A small network was shown many inputs. Here are its activations along a few directions, one row for each input.
Each table varies a few parts of the input and shows all the possible inputs, shuffled.
A made-up example of a description, with smaller parts first: one of 4 places along a line, together with either a single point or one of 11 places along a line or (one of 2 separate values, together with one of 8 places around a ring).
Shared parts are said once, and a part with two or three values counts as separate values.
In the rows, zero is written as 128.

Other details of the inputs vary at random and push rows far along two fixed directions, the same in every table; ignore that.

Table:
x1: [102  89 202 191  92 131 114 129 103  38 112 163]
x2: [ 90 107 158 158 117 135 130 101 133 156 220 126]
x3: [129 140 138 145 107 141 143  94  62 138 220 118]
x4: [123 158 153 172 160 113 145 100 121 130 208 114]
x5: [134 148 160 188 142 126 151  83 132 156 191 116]
x6: [115 128 120  97 120 145 116 125 155 118 105 147]
x7: [143 153  51  64 140 130 154 121  90 205 136  84]
x8: [ 94 138  75  59 150 143 113 110 157 205 138  97]
x9: [150 114 117  78 123 129  95 157 155  80  71 165]
x10: [115 115 125 119 125 122 122 165 127 111  38 136]
x11: [156 141 124 129 152 131 134 146 155 124  92 122]
x12: [136 168  60  60 157 105 108 122 153 182 147  96]
x13: [152 140 117 111 143  97 122 143 134 115 101 131]
x14: [169 166  73  80 173 108 129 123 164 207 131  87]
x15: [169 108 157 159 108 144 161 121  76 109 136 132]
x16: [112  77 199 214  91 113 135 153 105  58 110 167]
x17: [133 103 118 148 124 128 133 155 146 159  88 121]
x18: [113 154 146 160 146 124 128  94 126 119 219 117]
x19: [130 109 170 186 131 133 133 117 120 122 121 132]
x20: [123 141 117 124 131 116 136 134 136 126  87 130]
x21: [131 133 147 133 110 159 139  94  74 143 227 134]
x22: [118 126 114 102 107 128 114 149 144  87  49 145]
x23: [105  96 115 112  94 125 112 175 143 107  56 136]
x24: [131 119 117  84 131 147 106 161 160  77  68 158]
Each input here is: one of 4 places along a line, together with either a single point or one of 5 places along a line.
The inputs of x7 and x21 match in every part but the place on the line of 4. If x20 is changed in the same way as x7 into x21, which row does it become? -> x6
Which other rows does x24 become when the place on the line of 5 takes its other values? List them by row number. -> x2, x6, x8, x9
Which other rows does x19 become when the place on the line of 5 takes its other values? List them by row number. -> x5, x11, x14, x17

Table:
x25: [129 121 122 120 105 138 128 147 108 110  97 134]
x26: [126 123 135 138 115 125 135 125 103 132 149 123]
x27: [134 117 132 110 113 144 129 141 111 114 104 143]
x28: [153  87 195 175  98 129 122 186 128   9  24 185]
x29: [124 127 162 160 130 120 129 113 117 106 180 135]
x30: [117 128 110 107 136 124 112 143 158 139  79 122]
x31: [114 148  83  97 149 117 124 113 149 183 160 107]
x32: [109 127 122 116 124 132 117 131 147 118 112 132]
x33: [112 131 161 158 121 128 130 107 124 104 180 137]
x34: [126 127 140 126 130 136 123 120 123 118 162 133]
x35: [130 150  71  86 156 123 137 121 134 198 118  91]
x36: [116 119 161 153 120 133 126 108 123 108 183 144]
x37: [120 135 125 140 128 140 138  90  98 179 222 108]
x38: [142 119 119 135 123 128 144 142 123 138 100 117]
x39: [133 129 100  92 127 127 130 147 123 139  85 127]
x40: [113 119 105  86 125 139 112 140 154 130  93 130]
x41: [127 134 140 151 145 119 126 116 128 131 157 121]
x42: [121 129 149 157 136 123 127 123 147 135 138 126]
x43: [123 137 136 133 132 130 126 119 124 114 157 128]
x44: [138 136 115 112 123 132 125 130 125 118 114 133]
x45: [132 126 101 113 128 125 132 138 122 152  99 109]
x46: [137 130 164 170 129 120 134 104 113 114 166 128]
x47: [140 131 120 112 123 123 126 134 127 122 113 131]
x48: [138 122 160 182 133 125 152 110 109 124 160 131]
x49: [123 143  77  87 150 120 117 137 159 171  95 109]
x50: [130 135  97  91 125 136 129 144 122 134  85 127]
x51: [107 127 143 141 130 121 123 112 139 132 162 128]
x52: [144 120 128 106 114 140 119 138 122 105 104 145]
x53: [130 131 141 158 137 121 130 124 142 133 142 131]
x54: [151 132 126 130 133 124 137 136 136 131 102 124]
What is each input in this table made of? -> one of 5 places along a line, together with one of 6 places along a line
The inputs of x45 and x37 match in every part but the place on the line of 5. If x35 is changed in the same way as x45 into x37, which row does it become? -> x27
Which other rows does x54 become when the place on the line of 6 takes its other values? List them by row number. -> x28, x38, x42, x48, x53

Table:
x55: [144 120 114 117 127 129 134 150 134 139  79 126]
x56: [119 129 111 101 130 120 108 162 153 106  63 132]
x57: [139 118 135 141 117 119 127 162 118  89  72 140]
x58: [118 136  87  92 149 130 120 128 163 174 116 113]
x59: [144 125 171 161 125 124 129  99  98 104 211 143]
x60: [108 133 161 178 150 129 137  80 134 159 242 119]
x61: [129 153  77  95 152 115 140 112 135 205 139  86]
x62: [123 111 145 131 117 127 112 151 145  89  71 155]
x63: [125 120 158 154 116 144 133 108 105 126 192 130]
x64: [116 153  71  74 138 132 129 108 126 195 153  97]
x65: [132 131 144 162 131 120 141 111 114 144 159 123]
x66: [130 118 113  97 107 141 121 149 122 112  77 141]
x67: [115 117 169 159 119 119 119 123 132  91 131 146]
x68: [118 119 156 147 109 131 132 134  98  82 141 149]
x69: [139 139 113 103 132 127 117 143 164 113  92 138]
x70: [117 111 169 163 117 121 118 132 132  71 120 149]
x71: [117 130 136 139 120 133 135 107 104 123 175 128]
x72: [152 125 171 166 129 135 138 126 111  78 115 149]
x73: [136 114 107  87 107 147 117 157 128 118  67 136]
x74: [128 153  83 111 154 116 141 110 131 193 155  86]
x75: [140 132  97 108 142 130 140 136 139 177 118 104]
What is each input in this table made of? -> one of 3 separate values, together with either a single point or one of 6 places along a line
The inputs of x57 and x68 match in every part but the choice among 3 separate values. If x74 is changed in the same way as x57 into x68, which row does it become? -> x71
Which other rows does x67 become when the place on the line of 6 takes its other values? List them by row number. -> x56, x58, x60, x62, x70

Table:
x76: [141 124 176 162 124 124 116 120 125  76 153 166]
x77: [127 146  89  65 132 127 113 144 143 121  75 130]
x78: [102 127 164 152 118 125 121 100 111 106 187 137]
x79: [109 101 152 143 110 132 114 129 151 114 128 143]
x80: [110 150  89  76 140 128 117 120 138 151 124 111]
x81: [149 131 152 158 117 128 141 109  97 104 197 137]
x82: [123 166 113 115 150 114 129  85 125 163 213 113]
x83: [148 131  97  79 149 127 111 153 167 135  74 135]
x84: [115 100 192 171  95 138 108 133 124  48 114 170]
x85: [110 139 140 162 141 118 137 116 140 139 155 115]
x86: [118 118 151 145 126 140 121 121 149 103 123 143]
x87: [110 116 141 128 113 135 122 132 108  96 137 140]
x88: [123 140  86 103 138 122 129 150 147 150  56 111]
x89: [146 135 131 150 141 116 142 105 114 145 154 110]
x90: [139 140 140 153 157 104 129 126 138 137 159 113]
x91: [135 126 109 100 122 140 141 142 119 147  75 123]
x92: [136 122 161 169 120 119 130 149 122  76  78 145]
x93: [140 119 162 140 117 130 110 141 133  64  99 169]
x94: [111 110 181 194 114 118 133 133 130  86 133 146]
x95: [ 98 149  59  51 142 120 112 115 147 208 153  87]
x96: [139 123 175 175 151 117 131 114 139 111 180 140]
x97: [123 109  78  92 120 124 126 155 135 164  54 118]
x98: [169 109 164 148 102 128 137 147 105  82  89 151]
x99: [141 139  96  98 151 112 120 163 159 137  64 115]
x100: [152 129 160 165 116 140 145 108  94 118 188 132]
x101: [104 114 140 148 126 124 127 120 156 150 159 123]
x102: [146 153  63  63 137 134 131 137 129 168 120 106]
x103: [112 123 170 180 134 130 135 106 142 115 173 135]
x104: [127 107  99  78 106 147 117 178 120 101  40 141]
x105: [138 113 187 180 135 123 128 128 138  79 143 155]
x106: [120 114 163 142 109 140 109 136 134  66  94 159]
x107: [114 126 109 128 128 141 138 103 102 200 205 101]
x108: [101 118 126 121 118 128 122 117 111 138 177 122]
x109: [112  95 164 140  94 133 102 144 136  76  99 158]
x110: [ 96 128 149 181 132 109 137 100 135 164 209 109]
x111: [123 120 140 132 115 144 134 132 101 101 134 136]
x112: [130 143  95 101 147 118 123 160 159 138  60 114]
x113: [103 130 154 172 142 126 137  90 146 157 211 118]
x114: [129 124 152 145 132 136 120 123 147 101 125 146]
x115: [138 137 153 152 123 120 135 104 105  99 200 143]
x116: [137 104 159 144  99 154 135 150  98  80  92 153]
x117: [136 153 111 125 142 143 147  92 106 188 203  96]
x118: [157 126 145 139 118 129 142 128 107 123 121 131]
x119: [128 151 122 132 164 126 128  90 149 174 204 112]
x120: [135 151  66  64 139 140 131 134 127 167 114 103]
x121: [118  99 165 151 106 139 114 141 147  76  93 160]
x122: [146 143  84  94 147 111 123 157 147 147  58 107]
x123: [153 140  88  98 148 107 120 159 145 143  63 108]
x124: [105 154 109 115 146 132 135  88 114 168 212  99]
x125: [126 132 150 137 126 135 114 120 135  95 128 147]
x126: [122 147  55  66 144 147 135 122 125 227 144  83]
x127: [145 127 106  83 114 129 119 165 129  81  62 151]
x128: [122 125 138 144 123 135 146 111 102 162 157 122]
x129: [117 161 108 115 149 128 137  87 115 165 213 103]
x130: [139 123 145 156 127 124 142 121 112 112 113 128]
x131: [160 136 127 134 123 136 141 115 106 143 172 119]
x132: [149 134  97  84 126 136 139 147 125 150  62 118]
x133: [136 117 126 111 134 133 120 164 165  97  46 146]
x134: [117 124 129 157 130 124 143 105 111 156 153 116]
x135: [151 164  44  71 171 110 137 108 141 232 142  64]
x136: [115  99 156 172 100 116 124 156 123  91  81 151]
x137: [128 119 137 152 125 127 143 121 113 121 110 129]
x138: [123  95  97  78  98 143 112 183 120 106  42 142]
x139: [139 137 137 120 124 114 121 126 124  94 138 152]
x140: [127 108  94  87 111 135 129 160 122 163  62 126]
x141: [109 135 131 163 133 116 136 114 125 152 150 115]
What is each input in this table made of? -> one of 6 places along a line, together with one of 11 places around a ring
The inputs of x95 and x82 match in every part but the place on the line of 6. If x101 is changed in the same way as x95 into x82, which row does it become? -> x105
The inputs of x132 and x128 match in every part but the place on the line of 6. If x117 is changed in the same way as x132 into x128, which row does it become? -> x126
A walk changes only the place on the ring of 11. It starts at x135 and steps to x123. List the rest of the walk in order. -> x90, x96, x83, x76, x139, x115, x81, x131, x98
